A small network was trained on made-up records. Each row is its average activation on records with the value named, seen along a few directions.
Related values have similar rows: they may be neighbours, one step apart, or belong to one group.
In the rows, 500 means zero.
Strong random noise was added to every row along 16 fixed directions; ignore it. To show where, here is one row again and again, with new noise each time:
671 505 566 507 712 493 492 371 544 573 563 492 528 464 471 556 517 464 414 754 423 308 233 441 487 561 583 574 621
907 169 455 414 517 418 611 373 513 434 459 539 622 413 482 589 748 472 322 212 770 727 601 518 553 244 735 648 494
227 448 468 430 261 430 752 842 625 565 535 532 451 757 387 622 486 429 747 307 388 773 589 602 694 634 447 628 307
429 348 461 477 287 409 457 659 526 603 654 371 569 568 580 718 522 437 520 525 441 618 466 639 641 537 652 358 619
730 695 559 291 600 535 493 427 533 479 313 661 438 475 598 372 634 480 154 452 472 611 490 574 637 388 573 667 514
682 310 383 550 596 331 599 455 607 418 298 688 450 542 471 457 776 458 354 369 354 473 274 499 265 275 500 522 496
415 299 468 486 407 387 268 518 393 634 526 447 602 565 459 416 292 491 499 605 512 601 483 512 568 391 398 318 421
398 470 229 477 395 669 485 602 339 341 434 348 384 645 260 427 363 317 661 435 486 735 587 591 502 550 467 550 380
544 521 475 566 140 409 158 550 491 483 446 366 305 629 418 677 411 587 169 734 421 523 823 610 338 744 475 421 468
378 447 464 315 529 503 368 467 438 675 419 531 439 618 616 381 403 505 325 709 469 632 530 397 551 357 343 651 661
646 234 543 411 635 408 518 375 442 654 564 468 621 521 541 530 536 518 408 738 638 486 498 387 531 349 575 645 649
306 515 413 531 685 405 350 537 553 506 417 474 454 137 901 380 648 451 743 500 692 552 335 409 534 316 549 369 716
483 460 646 636 420 419 441 524 524 587 782 467 674 356 643 668 625 495 647 561 506 326 752 448 455 680 446 490 433
354 539 446 402 513 489 413 580 459 460 267 645 393 544 412 319 370 366 562 493 356 714 555 512 520 573 255 627 230
592 143 706 795 460 614 575 491 831 633 762 439 287 292 501 722 432 588 616 352 634 657 436 318 600 198 557 264 513
474 229 379 517 348 393 438 534 613 565 496 404 383 551 495 723 513 530 439 488 589 681 528 410 425 498 532 581 658
452 202 331 534 745 358 566 394 544 578 520 603 683 376 633 419 548 389 641 420 366 455 19 159 289 248 387 414 696
756 264 449 465 554 486 395 405 491 542 451 526 527 521 317 537 472 367 365 506 503 663 438 496 536 448 505 641 392


Field Nimo:
s3: 465 304 455 637 541 650 505 462 561 480 464 576 395 472 527 434 601 448 610 207 537 583 263 713 578 108 472 266 535
s2: 494 267 490 497 517 579 487 352 299 265 349 501 430 296 578 487 423 582 469 551 654 561 756 487 281 401 493 371 563
s6: 446 512 677 492 600 371 704 531 503 447 494 611 534 409 782 522 746 530 560 738 334 246 534 570 394 504 589 442 606
s8: 373 577 571 344 538 479 654 405 496 446 377 581 511 559 529 628 445 592 401 562 408 427 455 492 415 749 565 655 633
s5: 484 561 476 508 528 601 717 522 566 471 485 502 420 506 539 481 554 598 501 337 554 454 470 340 440 364 493 544 655
s9: 654 582 561 870 635 567 394 564 578 395 292 623 205 503 361 501 763 343 532 782 217 269 482 748 266 529 494 479 268
s4: 592 487 558 179 675 479 686 455 398 505 393 580 701 506 396 594 408 419 520 564 520 595 522 498 667 779 531 915 461
s1: 497 512 608 406 680 741 646 307 671 463 452 583 237 480 541 632 558 596 409 367 565 474 269 574 565 472 551 744 781
s7: 506 425 417 527 467 363 514 636 272 593 509 295 684 580 577 423 445 477 535 900 572 482 637 412 473 339 739 224 657
The values of Nimo form 3 separate groups.
List the group mates of s9, in the order listed.
> s8, s7
List the group mates of s4, in the order listed.
> s2, s5

Field Nobe:
g14: 388 392 525 347 420 463 531 443 396 374 437 580 642 328 760 649 575 482 482 344 440 593 645 580 446 598 558 473 619
g9: 429 641 607 532 526 489 364 553 459 487 436 597 509 394 602 385 484 417 570 603 382 502 616 574 549 575 416 401 296
g5: 679 371 512 464 581 454 738 507 506 514 446 484 468 680 305 472 532 564 421 642 564 479 519 430 474 371 607 654 473
g19: 503 549 353 347 499 481 489 429 449 609 506 462 651 608 625 503 565 525 311 468 580 526 459 368 492 427 564 637 805
g13: 519 276 604 517 428 426 702 545 486 442 485 565 533 492 418 470 413 593 606 385 608 615 690 449 505 376 478 372 298
g4: 447 377 507 385 564 259 319 349 415 611 419 597 701 571 508 518 539 597 421 589 574 356 488 554 414 605 375 727 535
g1: 398 464 621 510 489 453 354 424 464 527 691 516 711 322 599 542 369 500 624 447 411 353 340 568 566 632 397 251 455
g12: 407 451 468 375 475 465 478 493 444 471 462 540 599 503 588 476 505 460 507 341 442 575 376 661 604 431 541 431 554
g8: 339 478 608 459 384 619 252 444 452 685 687 565 633 621 471 695 421 412 475 462 300 412 478 792 649 735 288 584 480
g11: 617 154 478 463 620 475 544 492 522 530 354 694 538 420 461 547 589 280 512 391 353 740 417 496 507 350 416 657 391
g6: 543 399 504 521 345 417 610 494 573 478 657 463 685 424 593 592 593 614 545 69 736 586 514 490 580 377 677 345 532
g15: 306 501 579 475 608 476 493 344 394 252 318 613 445 319 671 405 545 588 629 464 547 320 460 715 392 516 455 390 525
g7: 436 411 341 597 666 504 279 584 327 576 379 570 558 520 488 186 521 270 652 638 348 493 383 542 444 249 275 345 361
g17: 384 480 397 404 634 338 497 469 514 354 156 553 305 438 477 447 484 487 587 639 603 603 441 477 395 675 498 733 472
g20: 661 365 322 473 307 541 371 570 448 460 430 408 401 491 519 435 441 385 263 486 429 842 707 349 411 269 504 371 498
g10: 436 423 480 446 419 530 465 604 590 606 424 505 332 553 497 546 448 487 501 476 628 807 643 455 629 477 452 672 483
g3: 616 406 509 470 570 442 485 355 438 456 512 455 565 358 599 579 505 526 430 650 556 388 522 340 346 569 538 516 651
g16: 453 409 440 327 652 528 478 391 405 373 357 568 544 320 519 387 398 362 631 389 586 705 359 502 604 512 474 574 444
g2: 340 589 413 416 483 352 522 765 643 570 331 490 299 521 644 473 545 425 537 625 451 741 401 480 629 479 595 535 559
g18: 539 570 389 648 470 651 445 669 536 610 630 317 371 643 369 499 554 433 545 611 519 506 504 555 604 367 558 503 529
A value of Nobe combines one of 4 hidden first parts with one of 5 second parts; all combinations occur once.
g3 and g5 share the first part; g3 and g7 share the second. Which value has the first part of g7 and the second part of g5?
> g11
g10 and g9 share the first part; g10 and g16 share the second. Which value has the first part of g16 and the second part of g9?
> g17
g13 and g18 share the first part; g13 and g1 share the second. Which value has the first part of g1 and the second part of g18?
> g20
